Look-ups in named tables: a row name and a column name give one cell, copied from the table.

Table semadi
|  | malugub | bizub | dabazez | mov |
|---|---|---|---|---|
| vobamok | 35.0 | 14.2 | 47.7 | -57.3 |
| lotidu | 6.7 | 33.1 | -10.6 | 30.2 |
| sem | 34.1 | -14.2 | 76.1 | 21.4 |
| zam | -45.5 | 56.7 | -30.6 | -62.6 |
| namag | -62.3 | 54.4 | 40.7 | -25.4 |

dabazez of lotidu is -10.6
mov of lotidu is 30.2
malugub of zam is -45.5
malugub of lotidu is 6.7
mov of vobamok is -57.3
mov of zam is -62.6
malugub of vobamok is 35.0
malugub of sem is 34.1
Row with the largest malugub: vobamok

guv.csv
,sed,pogolid,zikon,muponil,revo,sagizib
rema,144,102,145,103,141,87
savegi,177,106,164,113,67,102
noduvur,184,110,200,163,50,139
pelifod,149,149,132,107,133,130
zaderev,159,141,98,119,101,124

What is the zikon of savegi in guv?
164
What is the muponil of rema in guv?
103
What is the zikon of rema in guv?
145
What is the muponil of savegi in guv?
113
What is the pogolid of zaderev in guv?
141
What is the revo of rema in guv?
141
Row with the largest sed: noduvur

lep.tsv
	gofi	kasata	zegi	kotole	zot	kitopes
gitur	167	134	137	150	126	108
fari	128	239	6	134	193	50
fip	104	150	180	41	143	115
porab	108	129	93	92	152	99
bobuzu	123	169	74	111	140	136
narez	194	140	148	41	99	125
nubi	88	65	99	107	94	123

What is the kitopes of porab in lep? 99
What is the gofi of gitur in lep? 167
What is the kotole of porab in lep? 92
What is the kotole of fip in lep? 41
What is the zegi of bobuzu in lep? 74
What is the zot of porab in lep? 152
What is the zot of fip in lep? 143
Which row has the largest gofi? narez

gefidot:
         kuvumat    zufe     gof
binifuv   -0.278  -0.209   0.431
zelafa    -0.139   0.255  -0.337
girotuk   -0.499   0.542  -0.014
pobepu     0.111  -0.560   0.387
sipegi     0.131   0.107   0.020
fol        0.255  -0.258  -0.232
gol        0.214  -0.163  -0.057
gugob     -0.280  -0.471   0.670
rova      -0.138   0.268  -0.670
palobig    0.255  -0.072  -0.005
dizamub   -0.075  -0.290   0.016
boravug   -0.200   0.059   0.117
sorozig    0.040   0.091  -0.067
foti      -0.237  -0.151  -0.218

pobepu, zufe => -0.560
gol, kuvumat => 0.214
zelafa, gof => -0.337
fol, kuvumat => 0.255
gol, zufe => -0.163
sorozig, kuvumat => 0.040
foti, gof => -0.218
dizamub, gof => 0.016
sorozig, zufe => 0.091
sorozig, gof => -0.067
boravug, gof => 0.117
foti, kuvumat => -0.237
rova, zufe => 0.268
boravug, zufe => 0.059
rova, gof => -0.670
zelafa, zufe => 0.255
dizamub, zufe => -0.290

luvamo =
         tesutu  rig  rop  ferus  surafi  bavab  topad
vis         128   43   89     90     129    118    102
bofa        127  122   66     57     118    133     51
zavi        103  209   96     88      93    121     66
zek         109   43  132    140     119     96    156
ririlud     124   14  107    112     131    108    132

zavi, rop -> 96
zavi, tesutu -> 103
zavi, topad -> 66
vis, ferus -> 90
vis, tesutu -> 128
zavi, bavab -> 121
zek, topad -> 156
vis, rop -> 89
zavi, rig -> 209
bofa, ferus -> 57
vis, rig -> 43
vis, bavab -> 118
bofa, surafi -> 118
zavi, ferus -> 88
bofa, rig -> 122
ririlud, rig -> 14
bofa, bavab -> 133
bofa, tesutu -> 127
ririlud, rop -> 107

bamaveb.tsv
	faz	potif	nuzo	gunet	mozenug
por	57	43	37	67	58
fozene	37	62	41	42	48
vuzemi	66	16	36	40	41
sur	23	44	61	35	46
tapedim	18	43	75	25	49

potif of por: 43
faz of sur: 23
nuzo of vuzemi: 36
mozenug of sur: 46
mozenug of fozene: 48
gunet of vuzemi: 40
gunet of sur: 35
nuzo of sur: 61
potif of tapedim: 43
nuzo of fozene: 41
nuzo of tapedim: 75
faz of por: 57
gunet of tapedim: 25

Table voto
|  | foz | tis | far | raz | luduti | rav | miveg |
|---|---|---|---|---|---|---|---|
| mufeb | 7915 | 8942 | 6429 | 2318 | 6880 | 4860 | 8123 |
| fivofe | 4051 | 4979 | 4981 | 4969 | 5425 | 5248 | 6247 |
| fefaz | 6687 | 4257 | 5589 | 1196 | 3078 | 6182 | 3859 |
| bazisun | 6775 | 4295 | 5797 | 4260 | 1766 | 7625 | 2683 |
| zizurel | 6415 | 4340 | 5508 | 8048 | 8039 | 5596 | 5151 |
| dedib | 5022 | 3718 | 6411 | 7430 | 5213 | 6331 | 4005 |
| zel | 1336 | 5102 | 6768 | 5451 | 3583 | 2293 | 5594 |

rav of fefaz = 6182
tis of mufeb = 8942
raz of zel = 5451
miveg of bazisun = 2683
miveg of fivofe = 6247
raz of zizurel = 8048
luduti of mufeb = 6880
miveg of fefaz = 3859
rav of mufeb = 4860
miveg of zizurel = 5151
foz of dedib = 5022
rav of dedib = 6331
foz of fivofe = 4051
raz of fivofe = 4969
tis of fivofe = 4979
tis of zel = 5102

matoza.csv
,bupag,pefola,veseb,dofore,dasit,damida,fot,puzoku
zovitu,-255,-378,-247,487,561,97,200,-387
sonid,-300,-68,-371,34,-97,-633,-222,-445
fotalu,-68,-874,-427,-12,72,215,-218,-505
lolod,-30,-931,-325,369,119,247,-564,-601

zovitu, fot => 200
sonid, fot => -222
lolod, bupag => -30
zovitu, pefola => -378
lolod, veseb => -325
lolod, damida => 247
zovitu, veseb => -247
fotalu, dasit => 72
sonid, dofore => 34
fotalu, bupag => -68
lolod, dofore => 369
sonid, damida => -633
sonid, puzoku => -445
zovitu, damida => 97
lolod, puzoku => -601
sonid, bupag => -300

Table nek
cols = luniz, zodu, mufipob
tibe: [2.688, -1.157, -1.922]
ser: [1.561, -1.414, -0.462]
por: [-4.263, -4.323, -0.452]
kodokeg: [-0.890, -4.510, -1.029]
tur: [5.360, 3.110, -2.696]
selegif: [-0.889, -1.357, -0.907]
zenivuv: [1.857, -2.358, -0.578]
meder: [-4.277, 1.369, -0.550]
parero: [-5.707, -5.292, -0.250]
vuv: [-0.571, 1.732, -2.032]
kilepag: [2.255, -0.632, -2.640]
bol: [-5.759, -7.655, 0.585]

luniz of selegif = -0.889
zodu of selegif = -1.357
mufipob of meder = -0.550
luniz of kodokeg = -0.890
mufipob of bol = 0.585
zodu of zenivuv = -2.358
luniz of parero = -5.707
luniz of bol = -5.759
zodu of parero = -5.292
mufipob of zenivuv = -0.578
luniz of zenivuv = 1.857
mufipob of kodokeg = -1.029
zodu of vuv = 1.732
luniz of por = -4.263

